These are the activations of a small neural network, seen along a few directions. Each row is one input.
In each table, some parts of the input vary, and every possible input appears once, in random order.
Descriptions start from the smaller parts, as in this example, which fits no table here: ring(5) and (point or ring(11) or (values(3) and line(6))).
Shared parts are said once, and a part with two or three values counts as separate values.

Other details of the inputs shift rows strongly along three fixed directions, in all tables alike. That doesn't count.

Table:
r1: [ -4  12 -54 -49 -50 -51 -26 -60  19  26  12 -40]
r2: [ 23   2 -31 -10 -23   6  25  -5   7  36 -28   9]
r3: [-23   5  54  36   1  -9 -32   2 -21 -28  12  -1]
r4: [ 10  12  18  10 -15 -14 -21 -52   9  28   0 -19]
r5: [ -6 -27  30 -20  29   3 -18 -31   0   3  14  -6]
r6: [-13   7  35   8  28   3 -15 -23   1  -5  16  -6]
r7: [ -8  25 -17  18 -18  13  17  69 -27 -12 -23  23]
r8: [-25  11  51  50 -14 -11 -38  18 -30 -39  11   3]
r9: [  4 -44  12 -47  41   8   0 -57  24  16  22 -11]
r10: [ 10 -26  23  13  65  32  43  14  22 -19  16  23]
r11: [ 40 -20 -85 -44 -21  -4  49 -19  28  64 -27 -21]
r12: [ -4 -13 -26 -58 -28 -24 -19 -51  17  20  10  -7]
r13: [  9  -1 -94 -53 -24   0  50  13  16  30 -22  -2]
r14: [-17  -5  12 -13  -6 -29 -22 -32   2   6   9 -22]
r15: [  2 -27  29 -21  25   3 -19 -32   4  -6  19  -1]
r16: [ -8 -20  31 -23  16   9 -15 -39   9  -5  16  14]
r17: [-13  -3  48  14   1  -4 -44   2 -29 -23  10   1]
r18: [ -6  11   3  -6  14  -2   1 -12   9   6  10 -12]
r19: [ -8  24 -16  35 -10   0  24  72 -21 -16 -16   4]
r20: [ -7  -8  30 -15   2  -2 -25 -25  -3 -13  12  19]
r21: [-23  37 -31  -1 -69 -48 -46 -17 -18   7   1 -39]
r22: [ -4 -14  25 -20  18 -14 -10 -38  14   0  17 -11]
r23: [  6  27 -75 -19 -25 -13  30  19   8  17 -12 -20]
r24: [ -2 -20  31 -10  25  -9  -9 -37  17 -11  23   0]
r25: [ 12  23  -2  61 -27   1  18  50 -21   2 -30   6]
r26: [ 15  -3   2  25  66  48  56  35  19 -20  11  27]
r27: [ -6  26 -35  22 -41 -22   5  51 -20 -14 -15  -6]
r28: [-10  -5 -11 -14 -42 -32 -43 -12 -16  -1   9 -18]
r29: [ 17 -13 -61 -26  20  21  60  43  11  19 -14   0]
r30: [-32  29  72  42 -41 -16 -79  15 -55 -45   3  20]
r31: [  2  44 -34  65 -70 -16  -1  79 -27  -2 -45  -7]
r32: [-11 -17  41 -24  28   9 -15 -36   3   1  10  14]
r33: [ 25 -19 -34 -15  75  50  84   5  46   7  10  14]
r34: [  6 -37  19 -12  47  28  13 -13  12  -8  18  10]
r35: [  4 -17  54  39  53  40   6  39 -18 -43  12  37]
r36: [ 21   2 -13  37  -5  26  20  55  -6   6 -32  10]
r37: [ -7   0 -12 -45 -27 -21 -22 -33   0  12   0  -5]
r38: [  0  38 -25  41 -10   9  20  63 -19 -22 -12   8]
r39: [  0  11   4  -4 -53 -19 -42 -24  -2  21 -21  -6]
r40: [27 -4 31 33 63 51 39  3 34  6 -6 18]
Each input here is: line(4) and (values(2) or ring(8)).
Changing only the line(4) part turns r23 into r22. The same change can be made to r1. Which row results?
> r24
Changing only the line(4) part turns r21 into r9. The same change can be made to r38. Which row results?
> r15
Which other rows does r14 become when the line(4) part takes its other values? List them by row number.
> r5, r6, r32
Which other rows does r36 become when the values(2) part takes its other values? List them by row number.
> r11
